k954: [-39,2,-9,4,-7,33,-6,23,-26,-3,-8]
k150: [-7,26,-2,-24,-88,9,-17,0,27,9,-40]
k132: [19,7,5,-15,1,48,16,-9,-4,-1,-2]
k8: [22,0,12,-10,-18,-74,3,-14,-23,6,-20]
present: [27,9,-40]
yes
present: [-9,16,48]
no
present: [-39,2,-9,5,-7]
no

k234: [-9,-9,-40,17,-33,17,35,-13,-26,-17,-19,-15,14,-50,-45,-23,-6,-21,14,2,21,-37,5,-9]
k384: [-1,-36,-10,-55,-44,-19,-55,-34,13,-3,-22,53,-41,-45,-37,-48,30,-45,29,-34,-32,-31,2,8]
k895: [36,-52,13,34,1,21,-16,-49,-20,42,-56,20,-39,-33,-54,-59,1,-60,60,-40,43,-25,33,46]
k348: [-17,41,-41,-43,-13,-12,-4,53,6,-34,41,-12,0,12,1,26,21,40,-73,30,-45,-25,-20,-51]
k899: [-49,-6,-15,31,-24,-15,46,-13,5,-45,-20,-38,26,-30,-19,3,17,2,48,12,28,-27,-40,-32]
k881: [-57,-21,11,41,-5,-37,56,-2,-7,-56,0,-28,66,27,43,33,-54,14,17,-20,7,7,-47,-44]
k139: [21,-24,7,6,26,25,35,-16,-70,12,-3,15,39,21,35,-2,-76,0,-68,-49,7,17,15,13]
k106: [-45,36,20,-9,16,-42,-59,21,25,-39,22,1,-55,29,8,22,71,12,-32,33,-12,24,-52,-50]
k146: [-17,41,-41,-43,-13,-12,-4,53,6,-34,41,-12,0,12,1,26,-24,-51,-1,-42,8,17,23,11]
k50: [9,46,-58,-51,-54,-18,-26,44,36,-3,46,8,3,-30,-19,44,6,52,-35,23,-14,-50,11,0]
k549: [-30,-11,43,-35,19,0,8,-9,27,-31,-5,10,4,53,42,-10,-4,-23,18,-8,-66,48,-44,-31]
present: [26,1]
no
present: [1,-60,60,-40,43]
yes
present: [13,15]
no
present: [-56,20]
yes
present: [-20,42,-56,20]
yes
present: [-8,-40]
no
present: [-19,-55,-34]
yes

k480: [9,47,28,2,1,-16,22,4,-35,-26,-2,-11,-2,48,-16,-16,-11]
k341: [-14,39,30,4,38,18,51,13,-25,-29,-6,-5,3,45,-19,-8,5]
k43: [-17,22,24,-14,-6,15,28,43,-2,-10,2,-18,-22,40,-16,-18,35]
k241: [14,39,16,13,12,-5,22,13,-33,-16,-8,-14,4,34,-18,-21,-12]
k735: [44,14,-4,10,-28,-68,-58,-49,21,21,11,24,-6,15,28,4,-33]
k784: [64,1,-29,26,-30,-51,-57,-31,13,40,13,17,14,-6,22,-4,-43]
k227: [8,46,30,3,6,5,31,27,-51,-34,-15,-26,7,27,-26,-13,-3]
present: [-6,22,-4,-43]
yes
present: [-26,27]
no
present: [4,-33]
yes

k932: [-9,-3,4,-9,24,54,7,68,7,-12,-52,-40,-11,-41,-31,3,51,9]
k822: [-18,2,11,-7,45,54,12,56,18,-16,-56,-30,-16,-33,-28,8,54,6]
k141: [72,-60,-87,61,-17,-12,-49,-33,-14,70,27,20,71,-83,29,-4,-79,-13]
present: [-7,45]
yes
present: [12,56]
yes
present: [-14,70,27]
yes
present: [11,-7,45,54,13]
no

k977: [-58,-37,-25,-45,-36,57,17,38,37]
k29: [-8,-52,22,-63,4,61,-6,-19,39]
k213: [-39,-7,-27,36,7,-31,-6,45,-17]
present: [7,-30]
no
present: [-52,22,-63]
yes
present: [-6,45,-17]
yes
present: [61,4,-63]
no

k499: [-54,23,8,-28,34,-9]
k788: [32,-62,69,-54,23,8]
k762: [2,32,-62,69,-54,23]
present: [2,32]
yes
present: [2,32,-62,69,-54]
yes

k168: [34,54,-7,-25]
k888: [-31,26,23,-25]
k459: [-71,-12,14,1]
k105: [-26,9,20,-4]
k742: [-1,-5,61,37]
k896: [-65,-62,82,11]
k773: [-61,18,45,-37]
present: [-26,9,20]
yes
present: [0,-5,61,37]
no
present: [-71,-13]
no
present: [-37,45,18]
no
present: [-12,14,1]
yes
present: [18,45,-37]
yes

k517: [-26,-44,16,-10,7,-31]
k184: [-28,-44,16,-10,7,-31]
k511: [-28,24,-27,-21,-64,1]
k441: [-5,-22,-17,31,-35,41]
k118: [70,23,-25,-5,46,-11]
k917: [-31,24,-30,-24,-60,1]
k758: [64,7,0,-12,47,40]
k352: [-29,-45,16,-10,8,-31]
present: [16,-10,6]
no
present: [16,-10]
yes
present: [-31,7,-10,16,-44]
no
present: [-25,23,70]
no
present: [16,-44,-26]
no
present: [47,-12,0,7]
no

